These are the activations of a small neural network, seen along a few directions. Each row is one input.
Each table varies a few parts of the input and shows all the possible inputs, shuffled.
Descriptions start from the smaller parts, as in this example, which fits no table here: one of 5 places around a ring, together with either a single point or one of 9 places along a line or (one of 2 separate values, together with one of 6 places along a line).
Shared parts are said once, and a part with two or three values counts as separate values.

Other details of the inputs vary at random and push rows far along two fixed directions, the same in every table; ignore that.

A family of inputs:
x1: [25 -8  5 -6 -1 12  6  4 49 58  5]
x2: [22 -1 19  6 18 11 13 -5 47 54 10]
x3: [  3   4  -1   2  10 -14  12   6 -24   8 -14]
x4: [-12  -4  -4  -9  -6 -18   7   7 -22  14  -2]
x5: [ 15   3   1  10 -12  13  -9  -1  72  33  -8]
x6: [-11  13   1 -18  10  -7  11   9 -21   3   3]
x7: [24  1 18  6 16 11 15 -4 47 54  9]
x8: [-28  -6   5   2 -10   3 -13   3 -13  -3 -15]
x9: [-11  -1   4   0  20 -14   8   3 -23   7  -6]
x10: [21  0 13  7 -7 17  6 -2 77 18 -7]
x11: [ 23 -34 -52  13  -7  15 -17 -33 -31 -66  60]
x12: [  2  -8   3 -12   1 -11  20  11 -18  -1  -9]
x13: [ -8  -3  -7  -7  -7 -17   7  10 -21  13  -6]
x14: [  1  -7   2 -11  -2 -12  21  11 -17  -1  -9]
x15: [-10   0   5  12  11   6 -11  12 -13 -16 -28]
x16: [ -3  -6   5 -10  -2 -13  22  10 -16  -2  -7]
x17: [-10   1   5   0  18 -15   9   3 -24   8  -6]
x18: [-15  -6  -4 -10  -1 -17   5   7 -21  13  -2]
x19: [ -6  11  10  13   1 -12  -8   1 -10 -13 -24]
x20: [ 16 -14  22 -10  12  15  19   0  56  43  13]
x21: [-16  -8   2   3  -5   0 -18  21 -11  -9 -19]
x22: [-13   2   1   1 -16 -14 -14   5  -7  -7 -19]
x23: [ -1   5   2   4  10 -15  13   6 -23   8 -11]
x24: [-22  -9  17  -1  -5   7   2   3  -9 -18 -15]
x25: [ -9  22   6  -6  -6  -4  -8   7  -6 -17 -14]
x26: [-12 -10   9 -14   6 -13  18   7 -16  -1  -1]
x27: [-10 -11  14   1   0   4  -3  21  -6 -24 -18]
x28: [ -9  22  10  -6  -6  -4 -10   7  -8 -16 -13]
x29: [ -4  -6   6 -10  -1 -14  23   8 -17   0  -6]
x30: [-14  -6  -3  -9  -3 -18   5   6 -22  15  -1]
x31: [22 -9 22 -7  4 13 24  1 55 45 12]
x32: [-14  11   1 -19  14  -6   8   8 -20   2   3]
x33: [24  7 26 17  5 17 -9 -8 61 32 -5]
x34: [ 15   9  16 -15  16  20  11   2  51  48  18]
x35: [-10  -4  -6  -8  -6 -18   8   7 -21  14  -5]
x36: [ -4  16  -2 -15   4  -7  13  12 -21   3  -1]
x37: [-20  -7  17   0  -8   9   4   0 -11 -16 -18]
x38: [ -8  25  -4  -3  -7  -4  -5   8  -2 -20 -18]
x39: [ -9  -9   9 -12   2 -15  21   6 -17   0  -2]
x40: [ -8  15   1 -16   6  -8  13   9 -22   4   3]
x41: [ 18 -21 -55  28   4  13 -25 -46 -36 -54  57]
x42: [-24  14  10  -6   1  13  -7   5 -13 -14 -10]
x43: [ 28 -10 -55  30  -5  -4 -22 -48 -33 -56  57]
x44: [  7 -10   9   6  -4  30 -13  -1  63  37  -5]
x45: [ -3   5   2   3  11 -17  14   3 -24   8 -10]
x46: [ 8 12 23  0  1 43 -4 -5 59 34  3]
x47: [ -7   0  13  -1 -11 -10   1   5  -3 -22 -19]
x48: [ -9   0  10  15  12   2 -12  17 -14 -15 -23]
x49: [  1  14  -4 -17   7  -5  11  13 -22   3  -4]
x50: [ -8  25   1  -4  -7  -4  -6   7  -5 -19 -17]
x51: [ -8  -1  17  -2 -11  -9  -1   5  -4 -21 -18]
x52: [-13   2   5   1 -16 -13 -16   5  -8  -6 -18]
x53: [-19  14   1  -6   3  12  -9   9  -9 -18 -17]
x54: [  4   3   0   2  13 -13  11   7 -25   8 -14]
x55: [-13  11   1  -7   4  13 -11  18  -9 -20 -19]
x56: [-17  -8  -4   1  -7   3 -17  16 -10  -9 -24]
x57: [-26  -4   5   3 -13   5 -11   1 -15  -1 -18]
x58: [ 13 -30 -60   3  -2  -9 -13 -39 -44 -27  76]
x59: [ -8   2   4   1  16 -15  11   3 -24   8  -6]
x60: [ 22 -11 -53  11   0  17 -28 -26 -35 -61  70]
x61: [ 11 -10  11  -7   4  10   5   0  51  58  13]
x62: [ -8   9  16  11   2 -12 -11   0 -12 -12 -21]
x63: [-10  21  13  -8  -5  -4 -11   6  -9 -16 -11]
x64: [ 17   1   4   8 -13  14 -10  -2  69  35  -7]
x65: [ -5  13   0  15   0 -12  -6   2  -6 -16 -28]
x66: [ -7   2   4   1 -12 -10   4   6   1 -25 -23]
x67: [ 58 -24 -37  21 -13  28 -11 -52  51 -17  78]
x68: [ -9  -2  20  -3 -10 -10  -2   4  -5 -21 -16]
x69: [-21   2  13  13   7   5  -7  -1 -16  -9 -20]
x70: [-11  27  -7  -2  -6  -5  -4   9   1 -22 -19]
x71: [ 18 -12  22  -9   8  14  22   0  56  44  12]
x72: [-19   4  13  14   4   7  -5  -3 -19  -7 -22]
x73: [ 28  12   9 -12   8  21  14   6  50  48  10]
x74: [ -4  -4 -10  -9  -7 -16   6  10 -21  13  -9]
x75: [-17  -9   8  -1  -3   7   1   7  -5 -23 -21]
x76: [ 53 -21 -48  23 -18  24 -26 -51  48  -1  77]
x77: [-10  13   2 -17   8  -8  11   8 -22   5   4]
x78: [ -8  15  -4  17   1 -13  -5   3  -2 -18 -29]
x79: [ 26  -6 -58  -1   0  -2  -1 -36 -46 -36  78]
x80: [ 51 -25 -38  19 -16  24 -31 -53  44   1  84]
Each input here is: one of 4 separate values, together with either one of 5 places along a line or one of 6 places along a line or one of 9 places along a line.
- The inputs of x37 and x72 match in every part but the choice among 4 separate values. If x14 is changed in the same way as x37 into x72, which row does it become? => x3
- The inputs of x4 and x31 match in every part but the choice among 4 separate values. If x21 is changed in the same way as x4 into x31, which row does it become? => x27
- Which other rows does x22 become when the choice among 4 separate values takes its other values? List them by row number. => x19, x25, x47
- A walk changes only the place on the line of 9. It starts at x1 and steps to x74. List the rest of the walk in order. => x13, x35, x4, x30, x18, x61, x58
- A walk changes only the place on the line of 9. It starts at x49 and steps to x73. List the rest of the walk in order. => x36, x79, x40, x77, x6, x34, x32
- Which other rows does x76 become when the place on the line of 6 takes its other values? List them by row number. => x5, x22, x52, x64, x80

A family of inputs:
x81: [ 35 -18 -12   2  13  11  26  -5  13  17  41]
x82: [  8  -1 -18  30  23  16 -29 -18  -2  31  17]
x83: [-27  -3  42  10 -24 -26   5  22   8  12 -89]
x84: [ -4  -2  52  -3   4 -15  36  40  50  74 -52]
x85: [  9 -12  10  -4  -7  -3  15  17  44  66   0]
x86: [ 24  16 -75   7  -9   1 -31 -33 -46 -71  64]
x87: [ -9 -23  -1   7 -26  -3 -20   4   5  -1 -16]
x88: [-18 -22   7 -16  15 -29  31  28 -39   1 -42]
x89: [ 27  38 -30   4  -2   4 -22  -3  27 -11  16]
x90: [ 11   4 -12 -24  13  12  13 -11   1  19  39]
x91: [-29  40  13 -37   7 -26  10  22 -77 -11 -14]
x92: [ 58  -6   3  -7  24  39  24 -33  78  52  66]
x93: [-39 -19  18   6  -9 -30  -6  19 -47 -47 -44]
x94: [-51  -4  11 -13  -9 -13 -15  24 -52 -41 -35]
x95: [ -9 -11  61   9 -13   2   4  28  64  42 -71]
x96: [-33  -3  46  -4   2  -2   3  26   1 -12 -50]
x97: [ -3 -12 -23   6  -9 -43  11 -35 -34  -7  33]
x98: [-31  20  43  22  32 -11  -2  26 -15  36 -76]
x99: [-16  51  -5   1   4 -37  -4  24 -45 -52 -49]
x100: [ 37 -15 -11   3 -11   8   1 -42  86  76  64]
x101: [ 46 -19  14  14  10  58  -5 -32  94  21  54]
x102: [ 10   3 -67   7 -10  15 -22 -38 -50 -71  68]
x103: [ 22 -25 -71  -3  -2  -5   2 -22 -68 -39  82]
x104: [ -9 -13  37 -29  13   3  27  47  49  78 -57]
x105: [  9  -5 -28  14   1  24  -5 -35 -23 -57  49]
x106: [-19  13   4  -6  -2  27  -6   3   2 -13  -3]
x107: [-15 -24   6   2 -15   0 -21   6   8  -8  -9]
x108: [ 54   7  -1  17   7  57   0 -32  96  22  49]
x109: [-18  -1  10  -8  -1  21 -11   5   3 -13  -1]
x110: [  5  25  -2 -18  13 -18  15 -10 -66 -27  28]
x111: [-12 -21 -30  13 -38 -22 -23 -17 -41 -33 -11]
x112: [-13  42  10  -4   5 -16   0  23 -21 -34 -50]
- What do these inputs look like to the network? => one of 2 separate values, together with either a single point or one of 6 places along a line or one of 9 places along a line
- The inputs of x110 and x91 match in every part but the choice among 2 separate values. If x112 is changed in the same way as x110 into x91, which row does it become? => x86
- Which other rows does x92 become when the choice among 2 separate values takes its other values? List them by row number. => x90
- A walk changes only the place on the line of 9. It starts at x83 and steps to x95. List the rest of the walk in order. => x93, x96, x101, x105, x108, x112, x99

A family of inputs:
x113: [ -2   2 -19  15   8   8 -16 -27 -35 -72  28]
x114: [ 33 -17 -17  30 -19  24 -30 -38  63  20  37]
x115: [ -4  23  26  -8  14 -32  21  32   2  44 -44]
x116: [ 28 -37 -13  28 -13  29 -12 -28  52  -4  29]
x117: [-53   8  16 -15  -5 -56  15  30 -71  12 -59]
x118: [  8  -1 -22  -4  16  -3  16 -23 -62 -35  48]
x119: [-50  37  10 -19  20 -34  18  41 -73   1 -55]
x120: [ 39  -1 -17  -5 -28  35 -15 -21  79  -7  46]
x121: [ 25   4 -32  27  -9  -7 -27 -24  -9 -37  18]
x122: [ -8 -20  39 -13   7  -5  35  25  29  58 -41]
x123: [-20  17 -49  13  -1 -10 -30 -15 -84 -79   5]
x124: [ -4  -8  55 -21  22  21  21  31  55  77 -22]
x125: [ 12 -24 -11  16  -3  35 -28 -19  13 -23  37]
x126: [ -6  18  33 -44  -9  -6  32  37  41  46 -27]
- What do these inputs look like to the network? => one of 2 separate values, together with either a single point or one of 6 places around a ring
- The inputs of x121 and x115 match in every part but the choice among 2 separate values. If x120 is changed in the same way as x121 into x115, which row does it become? => x126
- Which other rows does x123 become when the choice among 2 separate values takes its other values? List them by row number. => x119

A family of inputs:
x127: [ -4   6 -25  10   0  -3 -18 -13 -33 -41  16]
x128: [ 36 -20   5   3  18  31   9 -20  55  51  48]
x129: [ 49   3  -6   0  17  23  13 -15  57  47  46]
x130: [ -6 -17 -19 -12   2  -9   8  -9 -48 -20  32]
x131: [-51  10  43  -7   0 -23  13  45 -23   2 -91]
x132: [ -6   6  62  -4   0  17   7  42  84  68 -68]
x133: [ 38 -14 -10   7  -1  16   2 -21  61  56  39]
x134: [ 41 -20  -1  19  -1  31 -10 -18  71  31  32]
x135: [ -6 -18 -22  -9   6  -7   6  -8 -50 -17  30]
x136: [-53   9  41 -11  -3 -22  12  47 -21   2 -92]
x137: [ 41 -20   1  22   1  31 -10 -21  70  30  31]
x138: [ 38   3  -3  10   2  46 -10 -20  72  25  36]
x139: [-53  33  41 -13   2 -18   1  49 -20  -3 -88]
x140: [  7   6 -28 -12   5 -17  12  -6 -45 -23  30]
x141: [ -1  -4 -28   4 -11  -8 -19 -11 -32 -39  13]
x142: [ 37   3  -1  19   8  37 -14 -25  73  26  34]
x143: [ -3 -10 -34  -1 -10 -23  -1 -13 -43 -12  22]
x144: [ -2 -10 -25   0 -10 -27   3 -18 -44 -15  24]
x145: [ 34 -21   1  -7   9  33   9 -15  60  50  49]
x146: [ -4  20  63  -2   6  16   2  36  82  66 -69]
x147: [ -2   8 -23   8   0   4 -13 -13 -37 -42  16]
x148: [ -3 -17 -26   6 -14  -8 -13  -6 -33 -38  14]
x149: [  7   6 -31  -9   8 -15  10  -5 -47 -20  28]
x150: [ -5 -18 -19   6 -11 -10  -1 -18 -32 -42  15]
x151: [ 35   2  -5   9  -1  39 -15 -19  78  25  36]
x152: [ -5 -17 -20  -5   9  -9   6  -9 -51 -17  30]
x153: [-52  36  52 -17   0 -15  10  45 -23  -9 -86]
x154: [ -6 -18 -24   5 -12  -8  -4 -15 -32 -40  14]
x155: [ -4 -18 -23  15  -2  -8  -5 -18 -36 -37  11]
x156: [  8   6 -23 -11   6 -19  14  -9 -45 -25  31]
x157: [-11  30  66 -10   4  21   5  38  89  60 -65]
x158: [ -1 -10 -31   6  -4 -25  -1 -15 -46 -10  21]
x159: [-54   9  40 -14  -6 -22  13  48 -19   0 -91]
x160: [  0  -4 -18   6 -10 -11 -15 -16 -32 -42  15]
x161: [ 47   3  -9  -7  11  25  14 -12  61  46  47]
x162: [ -6  20  65  -9   0  15   4  36  87  64 -67]
x163: [ -4   8 -21   1  -7   3 -11 -13 -33 -46  18]
x164: [ -3 -10 -30  -1 -11 -25   1 -15 -43 -14  23]
x165: [ 39   5   1  17   9  44  -9 -25  70  25  35]
x166: [-46  24  45  -4   3 -25   0  42 -24   0 -91]
x167: [-38  34  40 -21  20 -33  29  49 -37  18 -74]
x168: [ -5 -17 -14 -10   3 -11  10 -12 -48 -22  33]
x169: [ 40 -20   5  13  -7  29  -6 -21  74  26  36]
x170: [ -1 -10 -29   9  -1 -25   0 -18 -47 -10  21]
x171: [ -2 -16 -22   6 -14 -10 -11  -9 -32 -40  15]
x172: [  0  -5 -27   8  -8  -8 -19 -12 -34 -37  12]
x173: [-53  36  43 -19  -1 -11   6  51 -22  -6 -88]
x174: [ -5   6 -19   5  -6  -6 -14 -16 -30 -47  19]
- What do these inputs look like to the network? => one of 6 places along a line, together with either one of 3 separate values or one of 5 places along a line
- The inputs of x143 and x144 match in every part but the place on the line of 6. If x161 is changed in the same way as x143 into x144, which row does it become? => x156
- The inputs of x152 and x135 match in every part but the place on the line of 6. If x131 is changed in the same way as x152 into x135, which row does it become? => x136
- A walk changes only the place on the line of 6. It starts at x153 and steps to x163. List the rest of the walk in order. => x173, x138, x147, x165
